These are the activations of a small neural network, seen along a few directions. Each row is one input.
Each table varies a few parts of the input and shows all the possible inputs, shuffled.
Descriptions start from the smaller parts, as in this example, which fits no table here: one of 5 places around a ring, together with either a single point or one of 9 places around a ring or (one of 3 separate values, together with one of 6 places along a line).
Shared parts are said once, and a part with two or three values counts as separate values.
In the rows, zero is written as 128.

Rows:
row 1: [164 142  45  88 188 129 138 103 151 136 181  99 153 129 158 152 116 150]
row 2: [ 51 162 179 164 128 170  89 145 155  97 103 132  76  87 123 120 140 129]
row 3: [133  86 174 166  58  84 110 134 182 136 113 141 101 160 136  68 123 132]
row 4: [161 182  50 194  76  93 135 144 142 217  82 144 160 126 137  98 178 135]
row 5: [ 69 146 203 188  89 136  82 144 162 112 103  78  33 134 103  91 126 104]
row 6: [141  94 175 138 159 161 172 164 118 115 111 174 198  78 107 151 118 126]
row 7: [144 148 132  96 180 147 126 146  72 134 162 118 166 109 132 173  86 145]
row 8: [158 139  92  76 182 119 120 107  92 141 161 132 152 116 176 151  89 143]
row 9: [ 92 148 166 149 187 178 141 135 130 107 104 124 120  55  99 167 119 117]
row 10: [ 84 184 121  73 159 137 109 100  34 101 141  57  33 156  98 178 114  82]
row 11: [132 131 128  66 134 117 127 116  21 105 141 107 121 182 100 164 113 101]
row 12: [148 120  97  56 140  84 136  90  57 133 152 109 111 178 111 140 112 128]
row 13: [134  88 114 163  55 101 107 120 227 113 120 119 100 179 146  72 151 108]
row 14: [ 91 203 121  97 202 161  98 119  76 115 151  71  83  88 147 191  91 116]
row 15: [155 124  44  59 144  97 144  84 110 118 166  82 109 193 106 142 142 120]
row 16: [106 110 192 161  98 152 130 176 151 112 113 176 155 106 116 109 134 158]
row 17: [188 148 110 145  58  99 131 116  56 230 112 128 185 163 125 117 180 125]
row 18: [117  99  98 153 100 136 139 133 231 118 133 157 142 124 142  92 159 160]
row 19: [116  99 150 142  99 124 122 136 172 121 114 192 140 114 159  90 137 154]
row 20: [156  81  81 137 163 145 183 117 192 117 134 156 181  95 134 133 145 133]
row 21: [153  82 133 122 162 133 165 123 136 122 112 189 182  85 151 131 121 125]
row 22: [122  99 211 182  55 116 111 164 152 114 107 131 114 158 110  86 121 123]
What do these inputs look like to the network?
Answer: either one of 2 separate values or (one of 4 places along a line, together with one of 5 places along a line)
A walk changes only the place on the line of 4. It starts at row 14 and steps to row 7. List the rest of the walk in order.
Answer: row 8, row 1

Rows:
row 23: [146 134  82  74 203 135 140  99 112 120 179  88 124 118 150 172  90 129]
row 24: [158  50 169 170 109 144 163 158 189 115  98 222 219  90 148  97 138 135]
row 25: [173 123 104 157  51  85 128 122 130 198 106 160 168 155 154  87 164 138]
row 26: [ 82 140 221 172  47 115  97 158 102 132  96 100  57 161  84 102 127 109]
row 27: [ 79 161 156 149 119 131  83 126 140 106 116  82  44 136 117 114 122 107]
row 28: [ 63 112 204 171 120 155 112 144 189  82 124 105  42 109 116 106 112 117]
row 29: [128 118 143  62 216 159 162 125  47  96 147 150 168  86 114 196  90 132]
row 30: [137 131  83  43 172 107 134  97  61 103 165  97 106 174 111 157 108 122]
row 31: [ 63 122 251 190 134 180 121 180 144  87  93 154  96  61 115 121 105 118]
row 32: [126 115  89  42 210 135 145  96  96  86 181 103 113 138 118 164 101 138]
row 33: [154 152  78  69 153 107 129 100  79 136 161  82 122 159 134 177  99 118]
row 34: [ 70 147 164 148 157 159  95 125 174  90 133  88  52 101 123 121 116 123]
row 35: [153 136 117  47 139  99 139  99   5 140 152 100 127 181  94 171 114 114]
row 36: [143 145 130  89 204 160 148 134  69 125 148 137 183  76 139 201  85 136]
row 37: [145 115 122 169 127 142 143 160 179 154 104 214 210  71 164 100 146 168]
row 38: [177  74 135 151  27  85 132 135 150 150 108 170 182 194 122  70 167 134]
row 39: [154  48 116 149  95 113 147 132 239 104 133 173 167 148 141  71 149 150]
row 40: [ 89 174 182 150  85 120  79 140  88 141 104  83  66 153  91 118 132 115]
row 41: [143 168  47 121 125 117 134 107 125 156 126 100 128 142 127 148 157 116]
row 42: [168 161 102  76 131  95 126 114  25 171 152  85 138 172 117 168 106 121]
row 43: [156 118  71 151  80  97 122 115 187 160 121 158 149 146 173  81 163 143]
row 44: [135 159  97 147 189 170 154 141 113 147 113 157 184  56 141 158 141 129]
row 45: [130 158  45 120 170 146 137 111 163 135 149 107 134 111 136 139 155 141]
row 46: [ 70 130 196 169  73 122 101 149 156  99 105  98  37 150  97 104 117 108]
row 47: [151  98  84 155 118 114 143 118 219 152 132 163 153 109 173  88 147 154]
row 48: [158 175  72 129 108 115 130 110  70 188 118 105 144 149 124 142 166 110]
row 49: [ 68 156 213 165 167 189 103 156 129  93 102 137 109  52 125 145 112 122]
row 50: [165  64 108 151  57  86 137 132 204 119 116 167 160 184 134  64 155 135]
Changing only one part turns row 39 into row 38. The same change can be made to row 34. Which row results?
Answer: row 40
What do these inputs look like to the network?
Answer: one of 4 places along a line, together with either one of 2 separate values or one of 5 places along a line
List by row number the other rows that have the place on the line of 4 in common with row 41.
Answer: row 27, row 30, row 33, row 43, row 46, row 50
A walk changes only the place on the line of 4. It starts at row 25 and steps to row 43. List the rest of the walk in order.
Answer: row 47, row 37

Rows:
row 51: [ 83 137 193  94 141 143 118 135  59  99 136 108  81 135  84 153 108 126]
row 52: [135  89 190 155 113 143 127 167 155 115 119 189 182 101 151 111 108 148]
row 53: [ 91 171 155 193  80 134 106 142 132 149  76 113  82 119 107 107 163 100]
row 54: [ 87 132 118 158 101 132 106 135 218 105 136 108  72 141 128  94 144 146]
row 55: [157 104 121  84 139  94 130  93  89 120 145  96 105 170 127 136 101  98]
row 56: [149 150  81 152  41  82 109 130 136 191 120 136 143 180 135  81 174 153]
row 57: [132 168 125 103 188 153 114 143  89 139 157 128 158  87 164 167  88 154]
row 58: [115 127 139 151  94 102  85 131 194 136 138 128  89 139 172  80 112 158]
row 59: [134 157 147 184  79 120  91 144 138 160 101 113 118 133 152 103 134 108]
row 60: [130 100 145  67 146 102 112 110 103  99 168 113  96 164 141 129  80 137]
row 61: [159  94 162 170 106 137 143 150 137 132  93 176 191 109 143 117 132 105]
row 62: [139 133 111 165  85  96 100 114 177 154 112 115  97 145 163  87 135 114]
row 63: [102 106 125  73 153 132 132 113 129  68 165  93  81 166  97 144 112 126]
row 64: [142  64 159 135 120 119 138 137 195 112 135 185 161 112 159  93 110 160]
row 65: [163 147  65  99 188 121 139  96 114 155 145 112 146 105 161 157 113 122]
row 66: [126 125 180  88 140 126 104 139  64 104 157 112 117 151 130 147  78 130]
row 67: [111 138  90 172  92 126 122 118 201 123 110  95  81 147 119 101 167 103]
row 68: [159 171 100 119 182 145 132 126  75 161 134 111 167  93 151 175 110 116]
row 69: [109 143 164 110 132 134 134 119  44 115 109  96  90 143  74 160 130  85]
row 70: [153 128 156 104 133 118 122 122  50 126 135  95 126 158 116 153  99  92]
row 71: [137 144  89  83 194 129 121 112 128 132 168 129 136  99 174 149  90 162]
row 72: [177 163  35  81 140 106 151 110  66 195 155 132 186 143 135 152 153 160]
row 73: [177  85 102 137  69  97 162 135 137 166 117 194 215 155 122  93 174 155]
row 74: [165 123  85  71  92  77 138 109  46 154 149 122 150 207 103 131 140 132]
row 75: [114  68 138 141 127 148 159 140 219  80 132 165 144 114 116 107 143 149]
row 76: [ 93 100 202 163 114 158 142 165 149 108  97 183 144  87 102 113 137 145]
row 77: [132 155  39 105 192 150 156  98 136 118 138  96 130 108 120 172 146 108]
row 78: [137  73 110 156 119 142 175 122 202  98 105 152 153 121 107 114 167 106]
row 79: [ 69 163 188 178  90 140  92 158 150 135 106 122  74 111 111 100 138 146]
row 80: [ 86 182 134 110 186 169 126 138  80 126 131 128 120  74 119 172 119 146]
row 81: [127 112  96  89 144 123 148  96 113  85 137  80  90 174  87 151 135  84]
row 82: [117 105 174 178 107 151 158 147 132 125  71 170 153  94  94 120 162 102]
row 83: [163  71 127 150 111 113 152 120 176 125 104 177 169 121 154 100 135 113]
row 84: [113 185 109 127 180 160 144 121  67 148 108 111 129  79 106 180 141 108]
row 85: [112 149 180 170  89 126  77 159 156 147 131 121 111 124 157  97 109 154]
row 86: [111 146  73  89 202 158 143 114 154 105 170 105 121  99 126 164 122 155]
Changing only one part turns row 80 into row 79. The same change can be made to row 65. Which row results?
Answer: row 62
What do these inputs look like to the network?
Answer: one of 4 separate values, together with either a single point or (one of 2 separate values, together with one of 4 places along a line)
Change only the choice among 4 separate values in row 86. List by row number the other rows that result.
Answer: row 54, row 63, row 75
Change only the choice among 4 separate values in row 81. List by row number the other rows that result.
Answer: row 67, row 77, row 78

Rows:
row 87: [146 151  86  90 196 149 152 125  80 134 145 138 175  94 137 177 115 138]
row 88: [161 100 130 157  46  97 121 131 151 155 116 146 153 175 141  82 158 126]
row 89: [138  81  99 137 134 134 150 126 224 106 140 158 156 116 146 105 140 150]
row 90: [141 104  83 153  82 104 132 115 214 136 128 127 120 159 136  82 164 136]
row 91: [135 130  63  69 196 135 147 104 126 102 169 110 129 126 136 165 110 136]
row 92: [ 93 153 189 158  81 123  91 149 102 127 109  94  70 154 100 112 124 111]
row 93: [163 121  42 112 118  86 140  95 166 154 146 109 123 166 141 109 146 135]
row 94: [175 113  87 113 169 132 159 123 127 149 137 168 207  94 160 145 123 144]
row 95: [ 96 148 207 161 114 148 118 162  77 127  91 132 113 106  94 136 122 108]
row 96: [ 94 123 136 170  84 117 107 130 209 115 113 120  71 141 126  80 147 131]
row 97: [117 158 157 102 111 115  96 118  50 137 138  79  82 169 109 141 115 111]
row 98: [137 151  48  85 144 104 127  93 116 133 156  79  94 168 125 142 133 121]
row 99: [183 120  99 123 117 102 157 126  79 178 112 167 199 131 134 130 142 130]
row 100: [149 101 121 158 134 147 156 146 177 139 116 187 202  83 148 118 144 151]
row 101: [160  99  57  96 170 117 158 106 176 123 159 140 159 124 152 131 122 149]
row 102: [ 88 143 195 152 165 177 121 159 126  98 116 133 122  69 121 154 102 123]
row 103: [ 99 154 117  96 147 124 105  99 110 112 154  59  50 155 112 144 116 114]
row 104: [164  95 148 160  80 122 147 142 125 155  97 184 197 127 136 106 155 124]
row 105: [ 92 101 151 154 134 147 125 140 219  85 125 150 106  98 136 104 123 146]
row 106: [158 149  96  88 108  96 114 108  54 152 143  98 128 186 129 140 128 113]
row 107: [ 93 140 125  84 198 153 129 114 122  87 164  90  84 109 116 167  97 135]
row 108: [102 121 174 174 134 160 131 162 174 119 101 178 152  65 138 117 128 146]
row 109: [184 118  89 115  82  79 127 111 103 173 134 128 156 183 146 108 140 125]
row 110: [120 154 175 105 145 141 123 131  25 136 120 117 125 121 104 165 114 109]
row 111: [ 74 129 165 136 166 162 119 141 173  71 137 105  74  98 112 140 101 129]
row 112: [117 113 200 177  81 136 122 158 122 135  82 176 147 109 126 103 138 119]
row 113: [108 155 155 100 197 169 130 132  75 114 143 118 131  80 124 181  98 130]
row 114: [111 126 174 177  49 109  99 150 148 141  99 139 101 154 124  78 146 128]
row 115: [162 144 114  92 142 122 141 120  28 150 125 136 171 138 124 164 126 111]
row 116: [ 80 143 157 148 116 134  96 126 160  95 127  74  41 144 109 117 121 108]
Changing only one part turns row 112 into row 104. The same change can be made to row 105. Which row results?
Answer: row 89
What do these inputs look like to the network?
Answer: one of 5 places around a ring, together with one of 6 places around a ring
A walk changes only the place on the ring of 5. It starts at row 93 and steps to row 109. List the rest of the walk in order.
Answer: row 99, row 94, row 101
Change only the place on the ring of 6 in row 106. List by row number the other rows that result.
Answer: row 88, row 92, row 97, row 109, row 114
Change only the place on the ring of 5 in row 102. List by row number the other rows that result.
Answer: row 92, row 95, row 111, row 116
